Each row below is a small network's average activation on inputs in which a field has the value named, seen along a few directions.
Related values have similar rows: they may be neighbours, one step apart, or belong to one group.
(in the rows, 128 means zero)

Field Zuz:
m3: [108 162 144 119  77  95 186 117 144 141 108  50  90 126 191 129]
m6: [117 124 206 132  94  77 116  81 136 123 129  83 139 189 121 175]
m1: [141 103 114 124 171 148  82 142 118 129 173 190 185  81  78 143]
m4: [195  81 168 105 114 130  74 116 128 103 152 135 130 147 172 168]
m5: [147 130  30 134 158 166 145 184 129 132  82 172 135  93 124  95]
m2: [ 60 167 106 154 153 151 165 128 113 140 124 139  88 132  82  58]
Zuz is arranged as a ring.
List every value one step from m5, in the order listed.
Answer: m1, m2

Field Kug:
t5: [110 118  99 129 177 149 119 155 117 140 136 169 164 103  58 103]
t4: [100 146 180 114  85  91 167  97 122 135 123  46  90 133 183 142]
t11: [203  64 128  98 143 136  74 116 135 105 151 168 176 113 159 176]
t12: [123 171  72 135 175 173 170 170 114 124 104 140  80 112 119  82]
t3: [145 105 198 144 100  99 111  88 112 104 138 103 148 173 116 186]
t8: [164 119 106  97 138 153  72 152 133 113 164 177 184  77 119 169]
t1: [108 127  79 146 156 186 129 134 122 121 124 174 104 110 111  47]
t7: [202  63 185 106 114 128  58 133 124 117 145 140 140 160 172 166]
t6: [ 97 140 186 128  87  78 125  84 131 126 155  58  97 173 142 153]
t2: [125 136 224 128 102  94 104  80 142 123 135 101 115 193 139 159]
t13: [100 132  85 133 156 166 133 150 112 147 145 190 136 109  76  84]
t10: [135 108  97 145 173 126  98 142 122 136 142 174 177  81  80 139]
t14: [105 151  52 141 113 124 181 147 132 134  63 120  99 113 127  88]
t9: [116 180 140 135  94 102 196 133 156 150 118  73  91 129 168 119]
t15: [ 87 160  89 140 108 114 183 140 147 145  78  89 121 141 149 105]
Kug is arranged as a ring.
A walk along Kug starts at t13 and steps to its neighbour t1. Put t5, t8, t7, t15 in the order it reaches them.
Answer: t15, t7, t8, t5
List every value one step from t4, in the order listed.
Answer: t6, t9

Field Vot:
s14: [109 202 103 100 134 126 216 163 112 133 137  70  42  57 169 108]
s4: [ 31 163 126 147 140 169 121 118 100 143 147 153  98 171  37  54]
s2: [131 135  13  86 186 138 126 187 150 180  90 203 176  29  91 106]
s3: [135 118  92 126  84 110 202 136 131 136  52  79  94 168 191 115]
s10: [146 127 153  95  71  88 101  96 157 122 173  88 168 127 205 217]
s8: [148 122 191 145  95 113  99 104 130 127 136  91  70 183 189 133]
s7: [102 106 195 134 181 124 100  86  83 112 167 154 202 113  87 194]
s5: [179 100  59 149 161 218 110 179 138 132 157 231 144  92 130  59]
s12: [164  85 220  89  81 115  74  67 128 102 158 110  85 161 195 144]
s1: [ 52 186 101 163  74 118 200 144 147 154  81 101 154  98 115  95]
s15: [132  78 199 122 108  82 111  84 123 138 188 113 194 126  94 180]
s9: [ 56 164 100 171 182 126 170  93 126 126 125 126 103 139  82  81]
s13: [152 166 194 134 121  94 150 145 163 142  76  65 114 215 129 156]
s11: [193 105  88 159 131 129  78 162 114  89  98 180 139 155  90 168]
s6: [191  63  86  99 171 169  61 157 117  82 134 156 136  88 116 109]
Vot is arranged as a line.
A walk along Vot starts at s2 and steps to its neighbour s5. Put s12, s1, s15, s6 in the order it reaches them.
Answer: s6, s15, s12, s1
What is the length, in steps, of the shortest route from s8 to s11?
Answer: 5
List every value one step from s3, in the order listed.
Answer: s14, s13
List every value one step from s4, in the order listed.
Answer: s9

Field Tevaz:
g3: [160 125 177 105 145 143  72  94 120  96 162 156 105 169 140 164]
g4: [124  85  65 124 169 153 121 128 121 135  94 198 171  91  93  94]
g14: [125 130   7 173 179 167 129 153 132 138 141 189 170  93 108 113]
g1: [112 153 155 161  77  62 184 110 137 169  90  78  67 158 168 124]
g9: [110 153  91 109 133 128 210 138 112 138 135 115  74  91 121  89]
g10: [115 119 180  80  91  76 122  97 155 134 145  43 141 158 178 173]
g2: [109 190  67 136 141 166 152 186 152 165  83 156 107  93 145  74]
g8: [143 104 204 122 111 121  83  80 137 109 186 100 143 121 147 150]
g12: [178  85 219 113  85  88 109 113 148 124 116  82 140 200 174 172]
g15: [112 172 148 131  47 126 142  95 145 113 125  98 105 140 153 136]
g11: [ 92 104 120 120 145 156  79 126 114 131 145 189 126 138  66  71]
g13: [175 116 123 118 154 131  89 141 137  99 157 168 196 111  65 183]
g5: [182  67 171 108 159 152  79 167  63 115 161 155 158 111 143 185]
g6: [ 68 176 165 174 115  94 196 109 123 136  85  60  88 179 108 109]
g7: [115 141  27 145 170 156 153 183 123 119  96 130 128  65 112  82]
Tevaz is arranged as a ring.
List every value one step from g11, in the order listed.
Answer: g4, g13
List every value one step from g2, in the order listed.
Answer: g9, g7
A walk along Tevaz starts at g10 and steps to its neighbour g12. Put g8, g15, g5, g6 in the order it reaches them.
Answer: g8, g5, g6, g15

Field Loz:
h5: [140 138  53 123 154 166 134 163 123 122 122 162 118  82 133 103]
h3: [ 92 137  98 153 167 165 131 135 110 128 121 172 106 143  74  68]
h8: [112 116 171 117  84 103 111  85 150 135 141 100 134 154 158 135]
h7: [ 86 152 138 141 141 102 144 122 124 142 138 120 162 111  71 147]
h4: [167 107  67 127 157 156 116 174 127 130 108 177 160  94 121 125]
h2: [156 147 185 119  71  81 162 110 142 115  95  39  81 181 201 174]
h6: [ 96 137  90 134 139 146 153 145 128 150 123 143 129  94 118  82]
h1: [175  90 222 111 111 104  73  90 120 102 175 111 133 166 148 191]
Loz is arranged as a tree with 2 forks.
List every value one step from h1, in the order listed.
Answer: h8
List every value one step from h3, in the order listed.
Answer: h6
List every value one step from h4, in the order listed.
Answer: h5
